Each row below holds a small network's activations on one input, seen along a few directions.
Each table varies a few parts of the input and shows all the possible inputs, shuffled.
Descriptions start from the smaller parts, as in this example, which fits no table here: one of 5 places around a ring, together with either a single point or (one of 2 separate values, together with one of 4 places along a line) or one of 9 places along a line.
Shared parts are said once, and a part with two or three values counts as separate values.
In the rows, zero is written as 128.

Other details of the inputs vary at random and push rows far along two fixed directions, the same in every table; ignore that.

Table:
x1: 174 88 130 172 146 144 134 159 127 66 120 114 161 194 94
x2: 146 120 122 160 106 150 144 143 132 46 101 105 149 164 72
x3: 105 178 116 109 119 111 105 84 134 192 124 130 110 81 173
x4: 125 123 122 176 89 183 66 187 200 162 145 179 77 173 122
x5: 128 99 142 85 172 82 199 87 42 101 114 84 176 114 143
x6: 99 146 116 95 148 127 114 114 121 203 133 141 108 72 180
x7: 140 114 128 171 106 142 154 145 132 51 96 105 145 169 75
x8: 144 98 119 137 143 164 155 171 115 57 119 106 158 155 84
x9: 118 145 167 81 138 83 101 99 151 186 178 124 79 98 164
x10: 81 134 141 91 124 121 133 106 108 209 132 155 106 91 164
x11: 97 133 108 152 94 209 80 205 196 158 143 175 85 134 98
x12: 141 114 136 175 104 144 160 146 129 55 92 108 151 171 87
x13: 157 132 113 165 123 153 143 154 140 47 100 91 157 160 90
x14: 155 129 116 161 117 152 140 151 136 48 105 96 156 159 85
x15: 110 160 148 109 154 93 98 71 145 170 171 178 100 97 172
x16: 128 129 116 174 82 160 63 220 208 156 153 189 87 164 125
x17: 137 93 122 137 138 162 155 168 114 54 114 109 154 156 78
x18: 132 149 130 102 126 88 101 110 119 199 154 154 94 114 196
x19: 98 137 103 162 107 209 84 210 201 160 132 168 86 128 112
x20: 80 135 132 80 128 118 123 102 110 202 141 153 104 86 148
x21: 186 96 152 83 172 55 176 55 99 82 137 92 168 114 140
x22: 97 152 116 88 146 128 117 112 119 203 147 142 110 76 168
x23: 139 131 138 97 148 65 183 49 53 91 107 78 172 114 132
x24: 156 142 123 106 167 73 169 63 66 89 96 63 178 102 164
x25: 151 139 129 91 153 73 175 52 54 91 112 72 178 109 141
x26: 182 88 134 174 146 141 130 168 127 67 125 116 166 184 87
x27: 81 119 123 155 86 196 94 198 189 161 128 180 78 143 90
x28: 133 135 133 113 135 87 92 110 120 210 167 159 118 92 174
x29: 90 156 136 111 95 98 121 74 121 196 125 146 102 95 156
Description of these inputs: either one of 3 separate values or one of 6 places around a ring or (one of 2 separate values, together with one of 10 places along a line).
Change only the choice among 2 separate values in x19. List by row number the other rows that result.
> x3
Change only the place on the line of 10 in x29. List by row number the other rows that result.
> x2, x3, x7, x12, x13, x14, x23, x24, x25

Table:
x30: 147 134 134 66 161 76 135 93 70 168 152 103 149 78 166
x31: 169 104 130 125 157 125 146 136 101 58 147 100 176 142 92
x32: 174 123 125 135 152 119 140 124 108 58 147 86 176 159 98
x33: 158 69 132 121 159 119 170 151 111 72 123 96 165 154 114
x34: 104 153 139 85 101 62 144 39 67 157 107 101 130 108 150
x35: 113 151 120 153 91 189 108 160 209 105 119 117 95 133 76
x36: 166 111 126 149 160 100 162 163 108 62 116 87 159 155 138
x37: 142 110 138 140 175 129 152 143 90 52 140 106 171 157 113
x38: 112 105 149 141 119 122 181 129 73 60 95 91 155 159 91
x39: 80 187 122 105 93 137 80 87 188 195 124 148 63 78 151
x40: 88 142 130 116 126 131 85 147 142 222 154 163 74 97 183
x41: 92 125 119 128 104 194 125 180 195 98 117 140 97 125 78
x42: 150 96 124 114 164 127 156 143 101 55 146 109 176 152 98
x43: 149 163 131 88 148 64 134 80 76 151 142 110 143 95 199
x44: 184 126 121 137 148 106 131 143 104 56 116 83 165 161 125
x45: 119 141 142 81 178 79 138 97 58 162 147 111 141 92 189
x46: 186 111 118 142 147 103 138 144 109 62 111 77 157 161 131
x47: 157 79 131 129 164 115 159 125 107 56 135 123 167 150 92
x48: 145 133 94 158 128 151 172 120 88 62 73 92 186 134 116
x49: 118 155 146 131 92 115 84 93 177 215 147 190 83 111 175
x50: 86 154 126 97 130 143 91 120 137 210 174 183 86 108 156
x51: 147 133 115 178 89 162 95 198 186 116 128 146 98 159 131
x52: 150 109 161 77 159 68 146 54 89 171 143 123 148 86 157
x53: 93 128 90 164 104 223 124 183 148 134 92 156 122 141 91
x54: 86 123 142 59 115 74 171 65 57 165 120 115 137 91 136
x55: 84 153 146 76 170 100 160 63 86 141 122 98 125 64 166
x56: 94 151 123 92 128 139 93 144 129 220 160 170 81 103 170
x57: 78 190 126 112 86 141 101 91 184 190 128 154 65 71 163
x58: 129 131 98 160 148 144 176 133 89 68 75 93 187 132 112
x59: 94 120 87 154 97 211 119 184 159 134 94 155 132 130 83
x60: 146 112 99 140 139 158 169 133 84 78 81 87 191 117 87
x61: 96 141 120 81 121 128 88 144 141 218 164 168 93 91 161
x62: 124 118 131 111 159 152 188 131 108 44 102 84 144 131 99
x63: 152 126 139 86 156 66 143 66 92 177 144 88 143 101 174
x64: 148 137 140 97 146 60 148 64 90 160 135 108 139 100 202
x65: 144 133 122 195 89 164 86 161 198 103 138 183 99 165 100
x66: 119 143 122 178 113 165 92 192 187 103 148 167 113 164 102
x67: 117 100 140 125 114 130 192 131 71 65 97 97 150 164 82
x68: 151 95 143 155 175 119 154 124 96 54 129 120 161 157 108
x69: 155 137 127 83 155 66 136 82 83 173 146 84 140 95 178
x70: 153 119 136 182 89 161 77 160 210 120 120 166 102 179 99
x71: 163 100 137 154 160 100 168 147 118 66 114 92 162 161 134
x72: 113 145 85 175 85 205 102 169 166 142 94 134 130 135 82
x73: 96 170 138 83 158 79 165 55 105 136 117 96 128 66 169
x74: 129 96 112 143 111 172 107 214 175 125 137 147 105 151 105
x75: 121 101 152 180 117 178 102 184 186 120 129 173 105 172 102
x76: 98 128 147 107 123 135 103 110 153 222 151 191 79 116 159
x77: 175 128 122 140 151 110 129 118 109 45 131 97 171 165 112
x78: 145 102 128 171 107 170 89 172 185 110 148 171 110 147 69
x79: 143 118 133 112 146 141 174 125 122 46 106 72 155 111 83
x80: 117 155 128 127 105 120 65 91 171 217 169 178 83 104 138
x81: 95 137 130 114 128 134 93 105 145 210 163 198 76 109 149
x82: 114 124 137 104 112 125 91 127 160 229 155 159 88 88 156
x83: 125 96 126 160 116 184 117 200 175 129 132 154 96 172 110
x84: 183 100 130 146 146 103 144 128 119 65 108 82 160 168 128
x85: 99 117 134 151 57 172 117 175 158 127 113 144 102 144 56
x86: 130 122 128 71 173 83 158 95 60 171 142 109 129 99 189
x87: 137 116 136 135 101 114 172 113 89 68 100 71 161 160 74
x88: 87 156 146 92 112 58 167 57 66 161 113 112 130 100 157
x89: 148 138 115 160 100 169 81 198 181 129 145 133 110 159 99
x90: 129 84 140 152 109 171 111 182 193 120 133 174 112 165 86
x91: 137 134 158 100 166 49 154 54 95 162 134 130 146 105 184
x92: 129 128 126 196 111 156 93 175 196 104 138 182 103 166 94
x93: 163 126 129 144 162 104 155 163 102 57 121 93 167 155 131
x94: 80 180 87 126 87 156 74 99 146 229 102 165 98 82 155
x95: 134 125 138 147 87 111 179 112 89 50 91 91 154 164 98
x96: 153 112 140 175 94 168 90 165 207 130 134 153 109 173 84
x97: 104 180 124 120 99 125 71 107 160 201 169 185 88 102 173
x98: 117 100 137 178 119 179 104 203 179 125 130 152 100 166 116
x99: 88 146 112 101 162 122 156 73 51 170 100 113 161 73 168
x100: 116 162 124 133 101 113 52 86 173 208 154 191 75 109 153
x101: 149 119 132 71 160 72 143 93 75 173 146 97 141 77 173
Describe the family of inputs behind these rows.
> one of 8 places around a ring, together with either one of 3 separate values or one of 6 places around a ring
The inputs of x57 and x35 match in every part but the place on the ring of 8. If x51 is changed in the same way as x57 into x35, which row does it become?
> x69
The inputs of x67 and x95 match in every part but the place on the ring of 8. If x56 is changed in the same way as x67 into x95, which row does it become?
> x43
Change only the place on the ring of 8 in x99. List by row number the other rows that result.
> x48, x53, x58, x59, x60, x72, x94
Change only the place on the ring of 8 in x96. List by row number the other rows that result.
> x49, x52, x70, x75, x76, x90, x91
A walk changes only the place on the ring of 6. It starts at x52 and steps to x78. List the rest of the walk in order.
> x31, x30, x101, x82
Change only the choice among 3 separate values in x85. List by row number the other rows that result.
> x60, x79

Table:
x102: 71 161 126 97 125 121 115 108 113 209 132 155 96 73 172
x103: 126 97 146 147 122 147 122 170 146 109 139 150 119 153 95
x104: 139 99 138 151 113 148 123 152 170 110 130 152 113 149 98
x105: 121 135 108 137 106 161 115 174 158 108 129 131 119 138 96
x106: 167 134 154 126 164 59 168 53 89 50 127 97 164 144 130
x107: 152 130 121 164 124 147 109 174 168 114 128 127 130 147 126
x108: 112 154 132 184 93 146 113 124 162 85 107 145 120 156 108
x109: 133 123 140 149 121 149 120 166 181 106 134 131 114 142 109
x110: 94 158 122 85 128 116 105 100 116 203 145 144 108 67 155
x111: 142 128 133 116 162 93 191 94 73 74 96 65 178 117 143
x112: 134 129 109 149 107 171 111 156 174 111 120 136 120 125 95
x113: 156 121 118 95 177 107 172 83 71 72 112 75 186 113 122
x114: 105 122 120 154 94 156 134 172 141 113 111 143 119 157 101
x115: 108 143 138 88 139 103 115 84 143 194 152 155 95 75 172
x116: 105 163 121 87 118 107 100 89 130 203 138 122 99 77 160
x117: 165 116 133 108 146 84 177 82 72 84 110 67 188 122 117
x118: 104 118 122 163 113 177 132 160 137 119 114 146 126 152 94
x119: 115 129 114 159 110 173 127 161 166 109 103 141 113 133 113
x120: 103 149 144 87 133 95 104 94 141 201 154 135 84 88 173
x121: 136 104 143 147 111 138 116 160 165 113 132 127 107 163 100
x122: 150 102 149 98 188 85 179 107 68 68 134 86 170 119 134
x123: 127 118 113 146 105 173 110 150 155 118 119 145 130 144 82
x124: 107 130 112 150 122 182 124 162 156 108 105 143 121 141 108
x125: 122 119 117 152 110 175 116 154 146 121 128 141 130 144 79
x126: 166 117 124 107 179 78 171 115 64 74 131 81 180 133 156
x127: 129 100 137 144 125 158 119 154 161 110 133 155 120 158 95
x128: 125 101 140 150 130 160 124 158 151 113 143 151 120 157 92
x129: 184 98 128 121 170 77 171 89 69 85 117 93 184 133 146
x130: 72 164 121 99 135 133 118 94 115 211 136 154 100 77 169
x131: 125 147 133 98 115 94 101 98 113 212 152 149 102 108 185
x132: 115 121 126 161 94 155 124 161 150 120 100 123 110 156 104
x133: 86 157 135 96 96 111 120 90 111 213 127 146 91 97 171
x134: 127 148 133 108 122 88 102 93 125 218 146 147 116 97 181
x135: 138 108 146 141 105 144 123 162 157 107 138 136 107 165 103
x136: 162 128 128 104 160 91 176 89 80 75 112 60 185 111 126
x137: 73 166 119 91 116 112 121 107 118 203 135 151 95 82 175
x138: 124 121 114 142 93 154 118 166 148 114 126 136 125 149 87
x139: 147 107 117 159 129 157 108 161 148 116 127 152 136 164 113
x140: 166 110 130 113 189 86 166 116 58 78 129 85 183 124 152
x141: 95 162 118 88 137 128 108 86 118 205 149 142 111 71 152
x142: 105 115 127 160 105 164 130 173 133 116 109 146 123 149 97
x143: 143 112 119 155 114 139 115 178 141 113 136 144 130 166 117
x144: 98 145 137 81 149 114 109 86 137 198 155 160 99 84 169
x145: 135 121 120 149 92 153 107 156 157 120 117 118 117 149 88
x146: 82 165 126 99 115 113 111 97 129 210 123 133 86 82 177
x147: 143 129 133 104 157 97 191 99 60 68 101 66 165 126 146
x148: 182 111 123 118 185 85 170 96 78 76 119 84 182 121 155
x149: 155 112 124 162 114 136 106 168 151 120 126 124 123 167 117
x150: 121 118 132 137 123 147 122 178 165 99 145 141 109 148 109
x151: 110 141 127 107 140 111 99 94 109 222 158 165 113 99 175
x152: 139 122 115 161 145 168 110 173 149 114 139 141 131 150 119
x153: 121 157 125 102 134 95 92 104 131 211 148 133 98 92 189
x154: 157 150 127 186 114 125 98 129 163 89 129 151 127 168 117
x155: 107 167 124 80 113 113 108 90 121 196 144 128 100 80 163
x156: 134 155 123 171 91 143 99 118 168 83 124 139 124 150 91
x157: 108 117 119 156 108 175 126 155 147 115 103 150 126 153 98
x158: 143 104 126 161 125 147 111 179 133 116 133 148 134 158 113
x159: 137 116 114 153 94 163 115 148 163 117 117 142 125 136 85
x160: 152 106 132 103 159 91 175 95 50 83 116 81 186 119 112
x161: 147 106 131 117 154 92 194 79 63 79 91 86 177 124 133
x162: 85 158 135 107 102 106 120 85 123 219 121 146 104 87 168
x163: 135 125 122 142 86 160 114 158 150 115 123 126 117 152 91
x164: 138 109 146 152 110 140 124 158 170 112 131 136 120 156 99
x165: 133 123 140 138 115 153 119 171 167 101 141 131 101 152 112
x166: 150 106 144 101 197 98 182 94 72 71 137 85 172 124 131
x167: 115 152 117 97 151 115 95 95 127 208 149 158 113 89 186
x168: 178 121 132 108 172 83 168 107 67 74 127 71 172 137 159
x169: 125 104 138 141 112 139 125 170 154 106 142 147 115 162 99
The inputs of x103 and x142 match in every part but one. If x106 is changed in the same way as x103 into x142, which row does it become?
> x108
The inputs of x157 and x123 match in every part but one. If x161 is changed in the same way as x157 into x123, which row does it become?
> x159
Describe the family of inputs behind these rows.
> one of 4 separate values, together with either a single point or (one of 2 separate values, together with one of 8 places around a ring)
Change only the choice among 2 separate values in x159. List by row number the other rows that result.
> x112
Change only the choice among 4 separate values in x114. List by row number the other rows that result.
> x138, x143, x169
Change only the place on the ring of 8 in x137. List by row number the other rows that result.
> x102, x111, x119, x124, x130, x146, x147
Change only the place on the ring of 8 in x134. List by row number the other rows that result.
> x129, x131, x139, x143, x149, x151, x158
